A small network was shown many inputs. Here are its activations along a few directions, one row for each input.
In each table, some parts of the input vary, and every possible input appears once, in random order.
Descriptions start from the smaller parts, as in this example, which fits no table here: one of 5 places around a ring, together with either a single point or one of 11 places around a ring or (one of 2 separate values, together with one of 6 places along a line).
Shared parts are said once, and a part with two or three values counts as separate values.
(in the rows, 128 means zero)

Rows:
x1: [108 144  97 126 161 149  24 151 217 143 145]
x2: [111 136 136 130 127 105 120 118  86 131 117]
x3: [125 157 143 124 119 104 123 103  90 138 132]
x4: [130 109 124 125 127 136 153 134 148 137 115]
x5: [112 134 137 130 128 106 122 121  84 132 124]
x6: [131 124 140 127 118 167 140 131 133 127 132]
x7: [130 126 141 127 112 164 139 127 140 129 120]
x8: [120 127 130 132 123  99 131 127 113 111 125]
x9: [122 125 129 132 130 102 133 132 107 110 138]
x10: [131 146 135 147 122 160 140 127 130 136 119]
x11: [122 138 140 127 136  99 131 125  97 126 136]
x12: [132 114 134 132 126 159 148 118 146 128 126]
x13: [131 124 143 127 113 165 141 130 138 130 126]
x14: [135 116 106 119 123 133 151 133 134 122 131]
x15: [136 116 109 119 118 131 151 132 138 124 124]
x16: [131 107 123 125 133 139 155 139 141 135 127]
x17: [132 143 134 147 128 163 141 131 123 134 132]
x18: [124 159 142 124 118 103 122  99  92 137 125]
x19: [131 108 125 125 129 137 155 137 146 138 121]
x20: [131 113 132 132 131 161 147 120 141 125 132]
x21: [140 106 126 129 124 107 132 128 117 122 132]
x22: [130 115 133 131 126 158 146 115 147 127 119]
x23: [112 134 134 129 133 108 122 122  80 129 130]
x24: [125 157 140 124 124 106 123 104  86 136 138]
x25: [132 144 137 148 123 161 141 130 128 137 126]
x26: [123 138 143 126 131  97 131 124 102 128 129]
x27: [121 139 142 126 129  95 129 121 103 127 123]
x28: [139 108 128 129 118 104 130 124 124 123 119]
x29: [150 123 121 119 129 116 140 137 127 113 120]
x30: [134 118 108 119 117 130 149 128 140 123 118]
x31: [148 124 120 119 128 116 138 133 129 112 114]
x32: [149 122 118 119 134 119 140 138 122 111 127]
x33: [108 142  96 126 165 152  26 157 210 144 157]
x34: [140 106 129 129 119 105 132 127 122 125 126]
x35: [110 143  98 126 161 151  26 155 215 144 152]
x36: [122 125 132 132 125 100 133 131 111 113 132]
What is each input in this table made of?
> one of 3 separate values, together with either a single point or one of 11 places along a line
The inputs of x22 and x20 match in every part but the choice among 3 separate values. If x27 is changed in the same way as x22 into x20, which row does it become?
> x11
Start at x3 and move only the place on the line of 11, one step at a time. The first step leads to x5. Which rows follow, in order?
> x26, x36, x34, x29, x15, x19, x12, x13, x25
Change only the choice among 3 separate values in x4. List by row number the other rows that result.
> x16, x19
Change only the choice among 3 separate values in x34. List by row number the other rows that result.
> x21, x28

Rows:
x37: [116 149 134 123 125 119 107 111 133 150 125]
x38: [146 129 102 114 131 114 125 138 151 113 132]
x39: [136  83 122 130 135 153 144 154 170 122 129]
x40: [121 141 140 129 124 123 103 112 132 133 123]
x41: [149 141 106 118 122 125 124 138 141 119 120]
x42: [113 112 122 137 156 110  91 160 139 120 146]
x43: [131 115 141 140 122 177 152 130 150 125 120]
x44: [147 154 124 125 119 144 121 122 131 122 135]
x45: [119 147 138 119 126 124 102 106 122 148 127]
x46: [120 122 165 137 114  70 191 113  15 110 123]
x47: [152 123 107 118 136 115 118 149 154 112 131]
x48: [125 123 135 135 123 173 156 129 151 142 122]
x49: [121 116 116 115 133  98 101 124 151 130 130]
x50: [112 139 128 143 144 128 102 136 123 136 138]
x51: [133 119 164 122  99  62 193  89  29 119 107]
x52: [142 162 120 122 124 136 131 124 135 133 126]
x53: [131 114 139 138 118 182 146 126 148 132 130]
x54: [121 140 139 126 120 127  96 108 130 139 134]
x55: [127 110 121 119 138  99  94 135 153 129 130]
x56: [105 150 139 136 144 136  99 130 109 139 143]
x57: [152 150 112 124 125 133 129 126 137 128 124]
x58: [135 111 128 137 124 170 154 130 154 137 120]
x59: [159 131 148 122  96  77 218 102  29 102 109]
x60: [144 134 100 112 130 118 125 133 142 118 128]
x61: [110 130 121 136 142 120  96 148 127 127 135]
x62: [107 142 140 144 137 139  93 132 117 131 150]
x63: [119 121 114 113 132 102 100 119 142 135 126]
x64: [105 122 115 130 150 113  97 143 128 127 143]
x65: [145 161 123 117 125 142 127 120 123 131 129]
x66: [102 151 135 141 142 130 104 134 120 141 140]
x67: [128  94 115 124 129 156 151 138 159 128 125]
x68: [123 127 121 119 124 108 100 124 141 135 119]
x69: [126 137 127 125 126 116 105 112 136 145 122]
x70: [143  92 159 136  94 108 247 107  43 113 101]
x71: [130  89 117 127 130 152 151 142 168 123 129]
x72: [129 122 138 131 124 179 152 125 140 140 124]
x73: [107 143 141 146 142 135 100 136 119 124 139]
x74: [133 101 121 130 121 163 150 142 158 128 117]
x75: [107 118 117 133 151 109  98 148 136 121 146]
x76: [147 154 126 127 123 140 127 125 133 116 124]
What is each input in this table made of?
> one of 4 places along a line, together with either a single point or one of 9 places along a line
The inputs of x46 and x59 match in every part but the place on the line of 4. If x62 is changed in the same way as x46 into x59, which row does it become?
> x44
Start at x47 and move only the place on the line of 9, one step at a time. The first step leads to x38. Which rows follow, in order?
> x60, x41, x57, x52, x65, x44, x76

Rows:
x77: [104 146 119 140 153 127  76 142 142 125 146]
x78: [130 110 112 127 132 170  98 155 191 130 131]
x79: [138 103  93 113 138 152 101 150 225 130 134]
x80: [133 133 146 137 127 173 145 126 134 137 136]
x81: [157  88 126 129 117 105 206 135  96 106 110]
x82: [118 156 147 135 138 125  99 122 107 138 146]
x83: [120 120 137 118 117  76 149 112  68 116 130]
x84: [148 131 141 134 104 152 164 107 117 125 114]
x85: [117 133 111 125 151 124  53 149 161 130 138]
x86: [137 113 129 124 120  56 160 132  73 109 123]
x87: [116 122 127 137 127 173 133 129 154 151 127]
x88: [126 126  93 112 158 107  56 143 194 131 140]
x89: [132 114 155 133 113 138 183 114 102 126 106]
x90: [148 143 121 120 118 157 161 126 131 129 117]
x91: [131 155 142 131 112 103 118 102  91 128 126]
x92: [131 167 121 118 127 108 116 120 106 130 127]
x93: [118 123 120 142 137 174 121 149 171 125 138]
x94: [114 139 156 129 119  88 138 110  78 129 118]
x95: [102 144 128 135 141 126  88 124 126 153 135]
x96: [139  96 135 121 112 126 193 115  92 113 117]
What is each input in this table made of?
> one of 2 separate values, together with one of 10 places along a line
Change only the choice among 2 separate values in x88. List by row number the other rows that result.
> x79

Rows:
x97: [ 98 114 160 138 127  67 108 112  59 120 131]
x98: [134 158 154 133 112 121 162  98  79 143 111]
x99: [153 118 144 130  95 191 194 104 127 131 115]
x100: [ 99 121 157 137 129  74 129 122  57 120 135]
x101: [ 99 160 102 148 181 149  52 182 145 121 176]
x102: [156 132  93 123 147 156  51 164 232 106 141]
x103: [ 78  82 113 124 163 144  46 145 216 159 150]
x104: [119 167 155 123 110  96 122  91  69 139 124]
x105: [133  71 147 144 115 169 202 135 116 113 125]
x106: [114 110 156 147 131  99 171 129  67 124 123]
x107: [138 177  72 118 169 126  55 173 165 112 163]
x108: [155 129 125 118 117  76 173 120  89 116 110]
x109: [109 149 104 131 141 195  66 140 226 170 125]
x110: [124  98 148 145 124 134 195 138  82 116 128]
x111: [122  97 160 143 121 115 176 130  79 118 118]
x112: [122  87 144 140 123 154 201 137 102 116 122]
x113: [162 106 114 112 108 131 204 128 122 107 109]
x114: [163 116 128 114 106  92 178 121 100 109 105]
x115: [145 145 146 131 104 156 186 106  93 134 116]
x116: [118 160 159 125 108  88 101  81  71 139 121]
x117: [ 89 104 102 145 163 174  71 172 216 153 136]
x118: [142 134 142 126 104 176 193 105 113 133 110]
x119: [142 145 157 129 101 137 168  99  91 136 107]
x120: [137 159 126 139 138 199  44 140 222 133 145]
x121: [128 121  71 115 151 152  73 162 236 144 122]
x122: [119  99  82  95 151 121  48 134 236 150 137]
x123: [ 99 120 148 142 134  84 155 124  57 122 133]
x124: [140 139 118 114 120  62 157 115  80 115 121]
x125: [100 127 116 111 141 165  41 113 227 176 140]
x126: [119 203 104 135 162 170  48 149 155 140 164]
x127: [119 167 147 128 115 107 146  92  70 141 122]
x128: [165 116 118 116 109 111 197 129 103 107 115]
x129: [117 116 124 153 158 178  49 172 213 115 155]
x130: [140 139 126 108 116  51 132 114  79 113 122]
x131: [173  90 115 115 100 146 204 127 136 105 112]
x132: [140 132 129 110 114  44 111 103  80 113 119]
What is each input in this table made of?
> one of 3 separate values, together with either one of 4 places along a line or one of 8 places along a line
The inputs of x130 and x100 match in every part but the choice among 3 separate values. If x108 is changed in the same way as x130 into x100, which row does it become?
> x106
Change only the place on the line of 8 in x98. List by row number the other rows that result.
> x99, x104, x115, x116, x118, x119, x127
Change only the choice among 3 separate values in x120. List by row number the other rows that result.
> x102, x129
